A small network was trained on made-up records. Each row is its average activation on records with the value named, seen along a few directions.
Related values have similar rows: they may be neighbours, one step apart, or belong to one group.
In the rows, zero is written as 500.
Random noise pushes rows far along 2 fixed directions. That doesn't count. These rows show it; they differ only by the noise:
[568 489 645 604 637 494 173 670 468 565 449 432 453 568 507 411]
[511 582 661 430 451 741 540 459 566 567 456 521 681 344 421 458]
[571 659 719 619 529 410 211 685 477 464 358 221 366 554 620 521]
[535 428 605 502 609 679 343 548 513 632 512 617 630 459 388 365]


Field Viba:
b5: [612 700 653 449 440 375 688 376 475 608 377 371 428 343 463 487]
b4: [391 631 473 498 213 425 502 615 634 168 409 403 297 450 624 592]
b14: [403 319 340 512 664 388 437 567 691 341 541 827 433 426 375 361]
b8: [402 357 467 340 258 877 585 447 547 511 712 626 696 436 437 572]
b2: [478 559 634 529 417 550 296 624 384 500 529 371 437 583 578 672]
b6: [471 439 100 407 455 477 653 420 480 469 511 485 514 641 692 623]
b13: [619 573 611 649 581 110 498 445 425 541 362 316 318 607 584 535]
b11: [525 778 734 552 495 430 604 491 599 465 377 381 405 459 511 453]
b9: [452 334 258 563 588 467 564 407 341 448 619 551 607 694 513 601]
b3: [597 456 319 505 526 144 414 549 520 459 470 597 212 504 585 383]
b12: [635 649 497 798 728  53 311 571 269 490 369  72 190 823 799 512]
b7: [566 789 530 581 419 255 632 436 392 304 345  46 419 514 776 927]
b1: [299 449 400 258 164 790 799 474 642 450 628 522 613 382 421 557]
b10: [494 577 736 619 576 403 264 698 444 454 456 299 391 557 496 488]
The values of Viba form a line.
Q: Going along Viba from b3 by way of its neighbour b14, in what order are b2, b6, b13, b7 met?
A: b2, b13, b7, b6
Q: List every value one step from b1, in the order listed.
A: b4, b8
Q: List every value one step from b11, in the order listed.
A: b5, b10

Field Kuvev:
f13: [576 476 270 539 526 232 508 487 440 327 457 417 253 686 648 605]
f11: [427 273  82 600 555 351 344 622 466 380 526 667 465 704 361 417]
f9: [573 577 785 619 692 447  31 837 365 504 618 291 358 753 645 563]
f1: [506 477 295 409 502 543 961 151 579 560 522 706 795 347 541 720]
f8: [641 277 287 657 847 432 299 444 309 780 528 644 576 592 420 469]
f10: [652 765 792 558 499 278 659 341 437 665 233 289 432 440 589 469]
f2: [551 423 419 429 446 350 486 476 589 526 543 641 234 364 433 270]
f6: [476 515 587 378 495 436 447 589 657 419 494 607 301 458 381 302]
f5: [712 484 663 861 772 125 292 607 372 627 335 115 291 727 666 528]
f14: [386 439 624 534 489 766 438 566 484 482 556 454 617 514 574 689]
f3: [439 679 807 480 349 645 454 563 491 478 458 251 497 247 555 505]
f12: [425 616 733 371 314 649 494 489 665 537 516 494 499 355 348 330]
f4: [324 434 207 227 285 846 793 399 547 379 625 809 833 295 398 508]
f7: [320 533 437 359 266 877 740 454 583 349 598 628 828 549 440 605]
The values of Kuvev form a line.
Q: List every value one step from f12, in the order listed.
A: f6, f3
Q: List every value one step from f13, in the order listed.
A: f11, f1
Q: List every value one step from f5, in the order listed.
A: f8, f10
Q: List every value one step from f7, in the order listed.
A: f14, f4
